Each row below holds a small network's activations on one input, seen along a few directions.
Each table varies a few parts of the input and shows all the possible inputs, shuffled.
A made-up example of a description, with smaller parts first: one of 5 places around a ring, together with either a single point or (one of 2 separate values, together with one of 4 places along a line) or one of 11 places along a line.
Shared parts are said once, and a part with two or three values counts as separate values.
(in the rows, 128 means zero)

Other details of the inputs shift rows strongly along two fixed directions, in all tables alike. That doesn't count.

Table:
row 1: [172 189 166 164 129 104 132 140  91  62 148  82  72  65  75 160]
row 2: [152 179 167 148 111  96 150 141  96  93 135  93  82 119  89 132]
row 3: [179 112 101 100 184 157 136 151 117  91 144 169 110  95 177 171]
row 4: [183 198 169 147  94  99 140 162  97  89 117  90  73  90 104 123]
row 5: [149  83  69  94 203 192 113 110 141 126 148 209 166 100 176 157]
row 6: [ 77 153 160 162  76  87 116 122 124 157  97  74 127 141  58  90]
row 7: [ 86  68  73 108 190 173 127  92 162 166 158 196 175 164 165 136]
row 8: [173 183 160 169 127 100 133 139  91  58 142  84  69  64  75 160]
row 9: [163  80  72  87 194 184 137 120 134 124 151 221 152 128 191 153]
row 10: [ 75  34 136  95  83 131 118  70 193 150 130 115 230 206 160 110]
row 11: [ 56 105 131 115  78 113 110 142 144 214  73 114 161 190 127  67]
row 12: [ 95 172 158 176  73  80 129 130 125 140 113  65  98 139  74 100]
row 13: [ 86 134 117 142  81 121 112 125 148 186  99 114 141 152 123  89]
row 14: [ 77  94  95 127 157 145 126  99 156 166 136 159 163 165 140 113]
row 15: [158 103 110 111 201 146 146 135 112  77 159 168 107 112 159 180]
row 16: [115 176 159 154  58  99 106 142 115 157  94  66 113 111  75  94]
row 17: [137 106 119 111 190 141 142 134 119  96 147 160 119 125 153 160]
row 18: [ 34  96 138 122  90 102 122 126 140 209  92 106 159 211 105  78]
row 19: [211  83 138  92 136 157 129 105 158  52 169 141 174  88 209 188]
row 20: [152 110 110 119 177 143 149 119 116  97 156 174 120 131 142 153]
row 21: [112 117  97 122 139 154 117 120 153 160 125 158 150 133 156 116]
row 22: [ 99 132 132 119  81 120 125 133 131 188  97 121 146 169 119  82]
row 23: [182 193 175 156 128  94 154 149  87  54 143  95  63  91  93 146]
row 24: [ 52 106 130 111  71 115 112 141 143 223  76 108 162 194 124  69]
row 25: [171 205 157 161  95 107 126 155 113  98 131  76  71  76 107 133]
row 26: [181 118  90 115 182 168 121 125 122  95 149 171 125  71 152 169]
Each input here is: one of 2 separate values, together with either a single point or (one of 3 separate values, together with one of 4 places along a line).
The inputs of row 18 and row 24 match in every part but the choice among 2 separate values. If row 14 is changed in the same way as row 18 into row 24, which row does it become?
> row 21
Change only the place on the line of 4 in row 21. List by row number the other rows that result.
> row 4, row 5, row 11
Change only the choice among 3 separate values in row 18. List by row number the other rows that result.
> row 15, row 17

Table:
row 27: [131 133 148 130 144 109 136 148 106  94 124 109  99 120 116 146]
row 28: [123 147 137 149 121 120 120 106 135 133 132 123 126 123 110 124]
row 29: [ 89  89 116 114 137 126 136 117 133 163 118 154 162 184 128 100]
row 30: [ 90  99 107 109 110 137 106 140 134 187  94 131 148 151 133 107]
row 31: [226 145 193 124  84 108 136 128 134  14 157  64 120  72 158 180]
row 32: [174  94  82  83 210 190 126 133 123 112 156 205 138  93 188 175]
row 33: [107 164 131 145  71 113 125 149 136 166 105 101 116 144 121  88]
row 34: [110  99 104 127 157 141 112 116 132 132 133 138 147 115 126 142]
row 35: [123 156 172 143 114  88 140 147 103 116 112  85 104 131  95 119]
row 36: [ 80 111 120 129 126 119 140 119 146 170 127 135 146 188 138  94]
row 37: [204 117  88  94 212 184 132 135 116  77 160 209 121  77 183 177]
row 38: [122 161 131 156 112 124 126 115 139 124 142 107 113 120 111 126]
row 39: [181 212 166 162  71  93 138 167  94  97 116  71  58  80  96 126]
row 40: [ 90 116 124 133 108 131 114 102 142 161 116 129 153 149  97 102]
row 41: [115 104 107 127 151 146 121 115 135 134 139 145 150 116 121 139]
row 42: [ 83 104 124 122 120 120 141 114 139 169 117 143 146 186 128 102]
What do these inputs look like to the network?
> either a single point or (one of 3 separate values, together with one of 5 places along a line)
Change only the place on the line of 5 in row 42. List by row number the other rows that result.
> row 27, row 29, row 35, row 36
Change only the choice among 3 separate values in row 34. List by row number the other rows that result.
> row 27, row 30
